These are the activations of a small network on made-up records, seen along a few directions, one row for each record.
Each row is followed by the record's values for the fields VOP, SODE, VESIN, NOS, MEVE, VENOZ.
A field that a record lacks is written missing.
Other fields move the rows too, some of them a lot.
Strong random noise was added to every row along 4 fixed directions; ignore it. To show where, here is one row again and again, with new noise each time:
[  95 -189 -135  109 -519 -445   17  150  510 -152   82 -505  130  179
  -57   86   97 -271 -585   41   24   77]
[-254  -85   97  236  718  -97  185 -701 -559   43  205  175 -220 -199
  173   39 -287 -143  116   62  -66 -245]
[  58  -55 -142 -576  315 -115  171  340 -855 -238  178  215  -57   48
  241 -348 -498 -172 -251 -107 -609 -475]
[ -60  -67  141  481 -134 -410  -27   18  365 -189  231   24  -92  150
   87 -122  133  238 -223  -82   69  306]
[  23 -191 -217 -265  -43 -240  133   41 -275 -115   80 -282   41   35
   35   23 -266 -456 -432   65 -233 -305]
[ 147  -94 -126 -234  -68 -269  161  -31   46  -77   89 -377  152   44
   83   13 -132 -360 -432   16 -256 -330]

[   0   45 -115  131  -18  214 -155  272 -329  -22  -27  362  -72   52
    9  -96    6  112  319   41   64   -2] -> VOP is vozof, SODE is fis, VESIN is taza, NOS is kad, MEVE is sus, VENOZ is dobo
[ 121   13 -331  102  110   22 -143  301 -869  304 -183   93 -103  109
  100   18 -248 -493 -365  108  125  107] -> VOP is vozof, SODE is fis, VESIN is taza, NOS is lifo, MEVE is sus, VENOZ is sigem
[ 188  134  159 -546 -106   36   35  493   44 -132   47   26    2  107
  194 -388   58  559    3 -253 -340  -71] -> VOP is rep, SODE is missing, VESIN is missing, NOS is missing, MEVE is fale, VENOZ is sigem
[ -42    6   25 -129 -355  -88  -26  304   91  -37   92 -155  119  103
  -57  123  102    7 -319  -99  -18  164] -> VOP is vozof, SODE is fis, VESIN is taza, NOS is lifo, MEVE is fale, VENOZ is vire
[ -30 -224 -250  267 -505  -29 -122  479  150   53  -29 -239 -117  202
 -149  133   48 -220 -125   73  331  306] -> VOP is rep, SODE is missing, VESIN is missing, NOS is missing, MEVE is fale, VENOZ is sigem
[ 183  -42 -300 -419 -322 -350   45  304   99   35 -123 -527  243   64
  -84  148    3 -553 -595 -126  -67  -88] -> VOP is rep, SODE is missing, VESIN is missing, NOS is missing, MEVE is fale, VENOZ is dobo
[ -29    5 -174  -33 -244  411 -222  659 -269  -23    1   65  -83  190
 -174  -79   30  -81   73   42    9  106] -> VOP is rep, SODE is missing, VESIN is missing, NOS is missing, MEVE is fale, VENOZ is vire
[-148  209 -127  618 -296 -140 -201  467  -49   88   -8  296 -128  267
 -102    8   72  281 -197 -219  502  708] -> VOP is vozof, SODE is tupub, VESIN is taza, NOS is lifo, MEVE is sus, VENOZ is sigem
[-204 -332 -399 -568 -526  -87   14  395 -595 -161 -128 -301  -37   68
 -251  168 -308 -637 -336  176   27  -67] -> VOP is vozof, SODE is fis, VESIN is mela, NOS is lifo, MEVE is sus, VENOZ is dobo
[ -86  300  288 -263  262  126   14  196 -366  -74  236  435   27  102
  280 -251 -115  498  136 -276 -372  -82] -> VOP is vozof, SODE is fis, VESIN is taza, NOS is lifo, MEVE is zapuv, VENOZ is vire
[  76  -15 -175   12  103  265  -99  210 -292  -67   21  300  -52  -73
   44 -156  -37  -36  353  115  -75 -205] -> VOP is vozof, SODE is fis, VESIN is taza, NOS is kad, MEVE is fale, VENOZ is dobo
[ 116  -14  -77  -67 -325 -191  -12   62  300  118 -103 -317  172   51
  -64  305   75 -152 -176  -44  163  106] -> VOP is rep, SODE is missing, VESIN is missing, NOS is missing, MEVE is sus, VENOZ is dobo
[ 150  229  316   -8 -128  218  -34  110  218    2  -66   52   42  211
  249 -202  203  723   58 -459   -9  174] -> VOP is rep, SODE is missing, VESIN is missing, NOS is missing, MEVE is sus, VENOZ is sigem
[ -28  360  220 -235  -79  643   42  -60    1  202 -201  -63   28  135
  271   27  169  760  416 -425  140  -23] -> VOP is rep, SODE is missing, VESIN is missing, NOS is missing, MEVE is sus, VENOZ is sigem
[  10 -224  -94 -132  159 -146   51 -249 -161  179 -104 -303    0 -147
  -28  113  -70 -312 -223  102  -65 -265] -> VOP is rep, SODE is missing, VESIN is missing, NOS is missing, MEVE is fale, VENOZ is sigem
[ 491  215  172 -574  297  203  147  227  129 -181  165  183  170   59
  132 -568 -145  215  225 -110 -602 -617] -> VOP is rep, SODE is missing, VESIN is missing, NOS is missing, MEVE is sus, VENOZ is sigem
[ 149 -201 -143  -90 -175    7   39  -40  243  224 -135 -475  138  -25
    8  139  -26 -337 -249   70  -54 -102] -> VOP is rep, SODE is missing, VESIN is missing, NOS is missing, MEVE is fale, VENOZ is sigem
[-429 -122 -173  193 -562  -64 -199  -20  149  -95  -70 -255 -165   96
 -270  386   84   79  -26   82  420  362] -> VOP is vozof, SODE is fis, VESIN is taza, NOS is lifo, MEVE is sus, VENOZ is dobo
[-159  -34   33 -101  128   41   65 -536  102  113  151 -327  133 -247
   18  271   -7 -275  -29   69  -39 -315] -> VOP is vozof, SODE is fis, VESIN is taza, NOS is lifo, MEVE is fale, VENOZ is vire
[ 294  345   17  191  377 -155  -20  -88   89  396  -82   54  178   57
  174  125  122 -124 -146 -243   31   56] -> VOP is rep, SODE is missing, VESIN is missing, NOS is missing, MEVE is fale, VENOZ is dobo
[ 608  234 -100 -434   89 -126   22  244  235  322 -196 -262  490  212
  160  -73   38 -361 -530 -101 -155 -273] -> VOP is rep, SODE is missing, VESIN is missing, NOS is missing, MEVE is sus, VENOZ is sigem
[-138   64  -84 -144  248  172   77 -200 -719  365 -127   15  -26   -8
  178   65 -128  -46  110   -8   48 -245] -> VOP is vozof, SODE is fis, VESIN is taza, NOS is kad, MEVE is sus, VENOZ is sigem
[-555 -339  -65   53 -235 -338 -144  355 -511 -482  166  464 -347  122
 -114 -129 -247  278  -87  -20  -53  364] -> VOP is vozof, SODE is fis, VESIN is taza, NOS is lifo, MEVE is sus, VENOZ is dobo
[  44   10  -35 -210  274  192  -75    0 -174  110  -21  100  -45 -125
  125 -162   -8   16  226   -6 -175 -114] -> VOP is rep, SODE is missing, VESIN is missing, NOS is missing, MEVE is fale, VENOZ is sigem
[ -84  156   71  182  107   72  -25 -166  191 -110  112   94  -95  -30
  115   -2  178  248  230   12  107   93] -> VOP is vozof, SODE is fis, VESIN is taza, NOS is lifo, MEVE is fale, VENOZ is dobo
[-240 -354  161  271  193 -296  -73  -69  -97 -224  119  388 -205 -127
   35 -204  -42  225   76   84  -57  393] -> VOP is rep, SODE is missing, VESIN is missing, NOS is missing, MEVE is fale, VENOZ is sigem
[ 346   66  -48 -859 -125 -325  179  220  -62   25 -101 -363  405   87
    0 -101 -223 -110 -628 -224 -436 -338] -> VOP is rep, SODE is missing, VESIN is missing, NOS is missing, MEVE is sus, VENOZ is sigem
[ 279   56   27  -40 -431 -212  134 -284  794   47  -76 -620  376  -33
  -91  260  223 -134 -236   41  -73 -123] -> VOP is vozof, SODE is tupub, VESIN is taza, NOS is lifo, MEVE is puge, VENOZ is dobo
[ 365   -3  151  810  341 -328 -213  200  363 -123   81  621 -135   37
  150 -488  123 -415 -149  257 -114  208] -> VOP is vozof, SODE is fis, VESIN is mela, NOS is lifo, MEVE is sus, VENOZ is sigem
[  78 -324 -330  331 -207  165 -268  182 -136  -32  -14    5 -247   48
 -177   97 -120 -576   36  449  327  -47] -> VOP is vozof, SODE is tupub, VESIN is taza, NOS is lifo, MEVE is sus, VENOZ is sigem
[-303 -202  111 -139  526 -174  256 -661 -697  -14  107  137 -130 -305
   10   95 -382 -254  130   95 -187 -241] -> VOP is vozof, SODE is fis, VESIN is mela, NOS is lifo, MEVE is sus, VENOZ is dobo
[ 123  -78  111   97 -541 -244   20   47  746 -208  100 -273  151   73
  -86  -82  269  154  -91  -28  -75  168] -> VOP is vozof, SODE is fis, VESIN is taza, NOS is lifo, MEVE is sus, VENOZ is dobo
[ -65  192 -290 -436 -367  -39 -115  622 -416 -130 -117  -78   62  331
  -31   -2 -147  -26 -349 -174  -75  115] -> VOP is vozof, SODE is fis, VESIN is taza, NOS is lifo, MEVE is sus, VENOZ is dobo
[   8   94  261  144  138  -46  -68  315   55 -100  203  332  -34   47
   77 -200  172  317   31 -118 -100  187] -> VOP is rep, SODE is missing, VESIN is missing, NOS is missing, MEVE is fale, VENOZ is vire
[   8   34 -114  368 -641 -217 -206  423  311  -74  -33  -88  -42  345
 -283   28  237   60 -369  -70  481  540] -> VOP is vozof, SODE is fis, VESIN is taza, NOS is lifo, MEVE is sus, VENOZ is sigem
[ 220  241  105 -278  146  221   97  -20 -195  120   42  -48  221 -118
  132    3 -113 -106    1  -31 -301 -349] -> VOP is vozof, SODE is fis, VESIN is taza, NOS is lifo, MEVE is mol, VENOZ is vire

Which values does each new row have?
[  88  156   24 -621 -316   24  137    6  268  -75  -25 -306  264   68
   61  -17    1  394 -157 -103 -160 -199] -> VOP is vozof, SODE is fis, VESIN is taza, NOS is lifo, MEVE is sus, VENOZ is sigem
[ 306   71   67 -440  273  144  160  -23  142   61  -90 -153  258  -75
  218 -142  -54  -35   46  103 -266 -485] -> VOP is rep, SODE is missing, VESIN is missing, NOS is missing, MEVE is sus, VENOZ is sigem
[ 247  200  -27 -673 -140   16   -4  829 -327 -117  104  174  238  120
  131 -340  -25  144 -264 -311 -538 -288] -> VOP is vozof, SODE is fis, VESIN is taza, NOS is kad, MEVE is fale, VENOZ is vire
[-209 -295  -60  392 -183    9 -158   -8  330 -375  134  136 -214  -11
  -99   29  135   50  221  360  209  223] -> VOP is vozof, SODE is fis, VESIN is taza, NOS is lifo, MEVE is fale, VENOZ is dobo
[ 103  137  131 -211  425  279  226 -207  180   43   51   13   47  -96
   50 -111   37  136  342   -1 -131 -435] -> VOP is rep, SODE is missing, VESIN is missing, NOS is missing, MEVE is fale, VENOZ is sigem
[ -14 -174   38 -237 -158 -306   95  -71   -7  163  -91 -415  130  125
   16   93   -2 -126 -357  -47  -27  -33] -> VOP is rep, SODE is missing, VESIN is missing, NOS is missing, MEVE is sus, VENOZ is sigem
[ -21   33  191 -408  714  160  203   61 -426 -190  153  537  -75 -182
  240 -597 -243  454  320  -97 -566 -377] -> VOP is rep, SODE is missing, VESIN is missing, NOS is missing, MEVE is fale, VENOZ is sigem
[  39  160   -5 -153 -319  129   17   28  145  -23  -81 -191   67   72
  -89   96  126  143  108   -3   34   -6] -> VOP is vozof, SODE is fis, VESIN is taza, NOS is lifo, MEVE is sus, VENOZ is dobo
[  34 -266 -268 -342 -346 -130  -13  439 -160 -105 -138 -187   96  148
 -128  150 -149 -485 -298  140  -17  -46] -> VOP is rep, SODE is missing, VESIN is missing, NOS is missing, MEVE is sus, VENOZ is dobo
[-308 -175   55  106  164  323  -47 -593 -276  174 -151 -124 -233 -155
  -35  340  -86  -22  281  163  417  -36] -> VOP is rep, SODE is missing, VESIN is missing, NOS is missing, MEVE is sus, VENOZ is sigem
[  77   87  216  -64   93    4  203 -620  534  151  -44 -439  180  -58
 -178  268   84   77   91   -1  120 -258] -> VOP is rep, SODE is missing, VESIN is missing, NOS is missing, MEVE is sus, VENOZ is sigem
[ 584  361  251  112   85  193  -98  133  823   66   81   99  257  101
  279 -321  311  335  410 -140 -181 -127] -> VOP is rep, SODE is missing, VESIN is missing, NOS is missing, MEVE is sus, VENOZ is dobo
[ -54  -62   79  254 -500  366  -97   11  589 -169  -62 -149  -75   20
  -32  195  297  387  365 -118  379  286] -> VOP is rep, SODE is missing, VESIN is missing, NOS is missing, MEVE is fale, VENOZ is dobo
[ 307  -59  126   39 -206 -130   56  296  450 -273  128  231  218  164
    9 -355  132  265  -17    0 -180 -151] -> VOP is vozof, SODE is fis, VESIN is taza, NOS is kad, MEVE is sus, VENOZ is sigem
[-149 -183    6 -463  105  -55  144  133 -582 -275  119  176 -185 -109
  -79 -144 -393   82   76  -19 -147 -229] -> VOP is rep, SODE is missing, VESIN is missing, NOS is missing, MEVE is sus, VENOZ is sigem
[-196 -426 -274 -229 -196 -245   85  395 -539 -181   -4  185  -42   24
 -149 -103 -286 -216 -451  124 -102  147] -> VOP is vozof, SODE is fis, VESIN is taza, NOS is lifo, MEVE is fale, VENOZ is sigem
[ -27  347 -174 -163  166  260   36    6 -408  360 -255  -28  209   86
   25  -19  -13  -12  -84 -109   77 -126] -> VOP is vozof, SODE is fis, VESIN is taza, NOS is kad, MEVE is sus, VENOZ is sigem
[ 245  117   49  -62  152  -17    5  150   73  -34   16   67  110    3
  106 -151  -38   85   15 -232 -235  -36] -> VOP is rep, SODE is missing, VESIN is missing, NOS is missing, MEVE is fale, VENOZ is dobo
